Each row below holds a small network's activations on one input, seen along a few directions.
In each table, some parts of the input vary, and every possible input appears once, in random order.
A made-up example of a description, with smaller parts first: one of 3 separate values, together with either a single point or one of 11 places around a ring or (one of 5 places around a ring, together with one of 6 places along a line).
Shared parts are said once, and a part with two or three values counts as separate values.
In the rows, zero is written as 128.

Other details of the inputs vary at random and push rows far along three fixed directions, the same in every table; ignore that.

Table:
R1: [175 125 112  62 154 163 181 143 104 119 124 106]
R2: [159 161 104  93 119 123 159 141 125 115 142  97]
R3: [ 97 105 144 144 148 114 110 129 129 136 106 149]
R4: [101 105 145  89 195 125 141 141 112 194  37 132]
R5: [144  76 196 164 120 161 112  93  77 119 164 128]
R6: [131 153 107 133 117 132 104 154 171 136 107 104]
R7: [157 178  58  41 153 123 188 165 145 127 101 102]
R8: [130 139 106 120 129 132 152 137 133 119 120 121]
R9: [ 37 122 133 205 143  87  89 119 166 159  64 177]
R10: [137  76 175 156 103 163  94  93  80 113 174 135]
R11: [159 205  65  90 107  91 183 169 163  92 145  87]
R12: [150  59 186 138 137 183 122  88  79 128 152 147]
R13: [144 139 150 164 106 146  91 123 153 134 143 108]
R14: [111 143 136 181 101  98 107 115 144 114 160 136]
R15: [127 147  98 103 135 127 142 133 138 129 129 132]
R16: [115 162  90 133 108 111 135 134 152 121 128 133]
R17: [144 115 118  62 184 189 141 156 125 204  23  95]
R18: [ 56 171 117 194 108  52  85 123 189 137 131 168]
R19: [160 211  93 164  51  73 134 129 183  43 243 124]
R20: [133 147  97 128 120 125 145 134 139 116 133 124]
R21: [171 143  97  77 122 139 165 154 112 105 145  93]
R22: [140  82 152  88 161 158 132 128  86 155 103 130]
R23: [162 150 104  99 100 126 143 135 127  89 182 116]
R24: [ 94  97 134  91 184 126 132 145 120 180  43 140]
R25: [150  89 169 160  94 154 101  96  91  96 185 133]
R26: [122 117 137 103 149 140 133 128 100 164  99 116]
R27: [159  62 176 115 134 180 129 110  65 124 141 116]
R28: [156  95 178 143 117 150 125 100  96 110 181 130]
R29: [ 62 153 108 185 128  75  99 125 185 139 107 176]
R30: [158 162 104  94 129 114 157 144 135 114 154 106]
R31: [ 43 124 130 196 138  89  80 110 162 164  68 176]
R32: [145  79 181 177  96 156 104  97  90  88 187 136]
R33: [ 96 131 121 133 137  99 109 131 146 139 104 149]
Each input here is: one of 3 separate values, together with either a single point or (one of 2 separate values, together with one of 5 places along a line).
The inputs of R17 and R6 match in every part but the choice among 3 separate values. If R31 is changed in the same way as R17 into R6, which row does it become?
> R25
Which other rows does R29 become when the choice among 3 separate values takes its other values? List them by row number.
> R22, R30
Which other rows does R1 become when the choice among 3 separate values takes its other values? List them by row number.
> R3, R4
Which other rows does R1 become when the choice among 2 separate values takes its other values? List them by row number.
> R9

Table:
R34: [100 125 132 136 149 112 131 124 132 148 104 148]
R35: [ 84 143 123 158 124  87 105 121 153 138 123 158]
R36: [100 126 143 163 125 118  91 116 145 150 116 145]
R37: [178 112 147 112 118 174 141 123  98 116 151  97]
R38: [146 136 112  81 146 144 147 152 120 148  93  95]
R39: [150 135 117 101 119 127 149 135 110 108 153 112]
R40: [132 119 153 173  92 132  96 110 126 108 170 129]
R41: [ 88 141 128 175 124 101  96 130 172 144  99 145]
R42: [162  61 170  71 162 184 146 114  51 145 122 122]
R43: [121 125 133 137 133 133 118 133 131 143 106 120]
R44: [ 71 101 151 148 160 108 104 123 122 176  67 151]
R45: [136 130 136 162  93 116 128 111 120  80 191 138]
R46: [123 101 165 163 122 129 111 106 116 118 153 145]
R47: [141 104 164 148 120 159 104 105 112 136 146 128]
R48: [163  98 157 115 134 172 125 121 100 131 138 111]
R49: [128 166  93 103 129  95 150 154 153 120 123 118]
R50: [165 156  77 113  99 151 155 134 145  75 174 121]
R51: [146 129 127 122 121 128 153 128 113 104 154 120]
R52: [136 113 159 169  97 136  93 108 128 109 172 134]
R53: [102 158 106 146 113  80 119 137 162 113 139 143]
R54: [128 106 146 103 159 156 121 127 111 174  83 120]
R55: [125 103 152 150 112 127 116 107 102 108 163 142]
R56: [115 108 155 168 113 118 111 103 120 106 162 157]
R57: [135 191  73 107 118  97 146 167 178 116 120 104]
R58: [149 146 117 122 114 120 152 135 125  99 159 112]
R59: [129 163  94  90 141 106 155 149 144 136 112 117]
R60: [137 152  71 106 122 134 152 150 154  99 126 125]
R61: [116  93 145  83 192 163 129 135 104 207  35 121]
R62: [ 93 143 128 162 129  93 116 122 154 136 121 151]
R63: [112 177  88 122 135 103 135 152 177 148  88 120]
R64: [118 113 160 178 106 129  85 108 137 122 151 141]
R65: [ 74 108 139 134 161 108 109 120 125 173  75 163]
R66: [136 162  93  99 132 119 146 158 147 136 100  98]
R67: [162 113 135  88 143 150 163 131  97 119 138 115]
R68: [150 127  95 112 116 159 150 135 123  96 140 120]
R69: [155 126 123  88 138 142 161 126 102 120 142 122]
What do these inputs look like to the network?
> one of 3 separate values, together with either a single point or one of 5 places along a line or one of 6 places around a ring
Which other rows does R62 become when the choice among 3 separate values takes its other values? List them by row number.
> R46, R58
List by row number the other rows that have the choice among 3 separate values in common with R35.
> R34, R36, R47, R50, R54, R59, R61, R62, R63, R65, R69
Which other rows does R44 become when the place on the ring of 6 takes its other values? List them by row number.
> R39, R45, R51, R55, R58

Table:
R70: [148  93 169 162 111 172  99 109 109 125 146 118]
R71: [203 214  26  20 125 140 209 190 162  98 126  62]
R72: [ 71 218  57 147 125  46 114 171 229 151  73 132]
R73: [188 173  94  83 105 141 159 144 141  96 174  94]
R74: [189 169  89  96 101 154 157 153 143  91 163  79]
R75: [ 39  87 109 117 201 117 128 126 129 193  12 191]
R76: [122 116 185 191  93  96  97  91 112  96 206 148]
R77: [118 121 125 124 148 150 114 134 138 162  79 124]
R78: [ 94 115  93 143 128 115 141 130 134  92 121 165]
R79: [133  68 173 131 153 189 102 109  92 170  89 128]
R80: [162  66 206 129 125 167 120  82  55 120 190 138]
R81: [ 75 129 131 146 143  71 129 120 131 134 118 168]
R82: [119 145 144 197  72  81 107  95 142  65 234 167]
R83: [111  97 164 135 154 144 100 124 117 181  76 124]
R84: [ 84 180  52 197  71  78 120 129 200  51 176 175]
R85: [125 114 126  58 194 159 139 151 114 208  29 107]
R86: [ 68 159 110 187 118  86  87 147 193 152  74 134]
R87: [157  90 183 143 105 127 139  93  65  82 215 136]
R88: [139 108 163 138 126 150 106 123 115 148 122 109]
R89: [137  96 168 133 138 162 104 114 108 158 116 119]
R90: [206 129 122  11 153 143 216 155  57 114 149  70]
What do these inputs look like to the network?
> either one of 3 separate values or one of 6 places around a ring or (one of 2 separate values, together with one of 6 places along a line)
